These are the activations of a small neural network, seen along a few directions. Each row is one input.
Each table varies a few parts of the input and shows all the possible inputs, shuffled.
Descriptions start from the smaller parts, as in this example, which fits no table here: values(2) and (point or ring(11) or (ring(5) and line(6))).
Shared parts are said once, and a part with two or three values counts as separate values.

Other details of the inputs shift rows strongly along three fixed directions, in all tables alike. That doesn't count.

Rows:
row 1:  10   4   4  28  11 -30   0   2  84 -69 -38
row 2: -12  -1  -4 -30 -39  17  47   0 -63  33  16
row 3:   8 -14  12 -18 -11  -3  -9 -29 -70  17 -25
row 4: -14 -43  11 -31 -41  -9  26 -35 -34  -9 -94
row 5: 14 -7 38 43 39 10  6 19 44 34 43
row 6:  -1 -15 -14 -38 -30   0  36   6 -50  16  -5
row 7:  18 -15  15   9  -3  -5  56  23  58  -5  20
row 8:  12 -34   9  -8 -17  11  96  46  24  39  37
row 9: -14  10  15 -13  13   4 -41 -28 -77  30  10
row 10: -19  31 -23 -12   5  -3 -52 -27 -44 -25 -44
row 11: -12  24 -26 -10   8 -31 -71 -35 -12 -56 -67
row 12:  -5  35 -21  17  33  -5 -86 -12   4 -16  18
row 13:  31 -30   2  12  -4   0  71  25  62 -10 -11
row 14:  -8  41 -16  22  18 -27 -88 -28  22 -74 -41
row 15:   3 -11 -16 -28 -23  23  29  17 -63  51  51
row 16:  13  12  -3  37  23  -8 -18  27  79 -30  -5
row 17:  23 -20  11   3  -9 -11  64  27  64 -15  -4
row 18:  19 -63  32  11 -10 -27  54  -4  98 -41 -80
row 19:  12  20  10  34  32  24 -14  30  44  33 113
row 20:  35 -45  37  19  -1 -40  59  -1  86 -50 -92
row 21:  -7  24 -12  26  27 -14 -44   1  45 -33 -25
row 22: -22   7  14  10  30 -10 -87 -37  13 -24 -30
row 23:   9 -69  22 -15 -43   7  77  -3   3  24 -45
row 24: -10   2  -5 -37 -24  14  33   7 -60  37  31
row 25:  -8  36 -18 -14   5   8 -63 -13 -54   6  34
row 26: -17  17 -14 -11 -13  36  -5   4 -81  59  89
row 27: -33  39 -18  -7   0  10 -57 -21 -69   4  22
row 28:  -1 -13 -22 -24 -31   9  34   1 -48  25  -9
row 29: -14  -7 -11 -27 -40 -25  32 -20 -28 -45 -76
row 30:  10  14   4  29  48  18 -15  24  49  22  86
row 31:  27 -29  40  34  22  28  46  35  25  74  82
row 32:  -8 -18 -17 -35 -31 -12  46  -8 -37  -5 -51
row 33:  -2  24  15  31  38  14 -13  27  50  22  90
row 34: -17  31 -20 -10  15 -19 -60 -32 -18 -49 -61
row 35:  -5 -36   6 -24 -22   4  -8 -32 -41  11 -30
row 36:  -7  43 -17  20  37   7 -83 -10   0 -14  15
row 37:  13  21   3  34  23   3 -17  26  68  -9  31
row 38:  -3  39   1  33  31  13 -54   9  30   2  58
row 39:  -8   1  -8 -32 -34  15  42   9 -57  33  12
row 40: -10  -6 -15 -27 -30   3  31   7 -44   9 -24
Each input here is: ring(5) and (values(2) or line(6)).
Changing only the ring(5) part turns row 23 into row 22. The same change can be made to row 26. Which row results? -> row 29
Changing only the ring(5) part turns row 20 into row 3. The same change can be made to row 17. Which row results? -> row 25
List by row number the other rows that have the ring(5) part in common with row 10. -> row 2, row 4, row 5, row 21, row 27, row 39, row 40

Rows:
row 41:   -6  -21   -7  -27  -47  -26   47  -13   -1  -46 -103
row 42:   8  14  -1  33  31   5 -19  27  59   2  34
row 43:  -4 -19  -3 -15 -31  -3  61   5   3  -5 -43
row 44: 14  3  0 35 27 11  2 33 68  6 47
row 45:   0 -22   7  -4 -15  24  70  33   6  47  65
row 46:  -3  -4  -3 -32 -29  16  37  -2 -85  39  29
row 47: 14 -2 -4 13 12 -1  4 19 50 -7 19
row 48: -16  34 -19   2  25  36 -50   8 -58  59  88
row 49: -16  40 -15 -18  -3 -20 -71 -39 -66 -37 -55
row 50:   -9   49  -25   26   39  -18 -116  -22   24  -56  -21
row 51:   1   9   2  32  24 -11 -17  11  80 -34   6
row 52:  18 -57  52  20  27  11  35   7  39  52  26
row 53:  -2  -7  -8 -51 -39   8  37 -13 -96  30  12
row 54:  17   2  12  27   9 -19  29  13  64 -37 -43
row 55:  18 -26   1 -18 -39 -19  76   1   0 -25 -58
row 56: -22  25 -11 -17   8  16 -51 -11 -47  24  62
row 57: -12 -18  22  -5   2 -10 -74 -59 -40 -10 -65
What do these inputs look like to the network? -> values(2) or (values(3) and line(5))
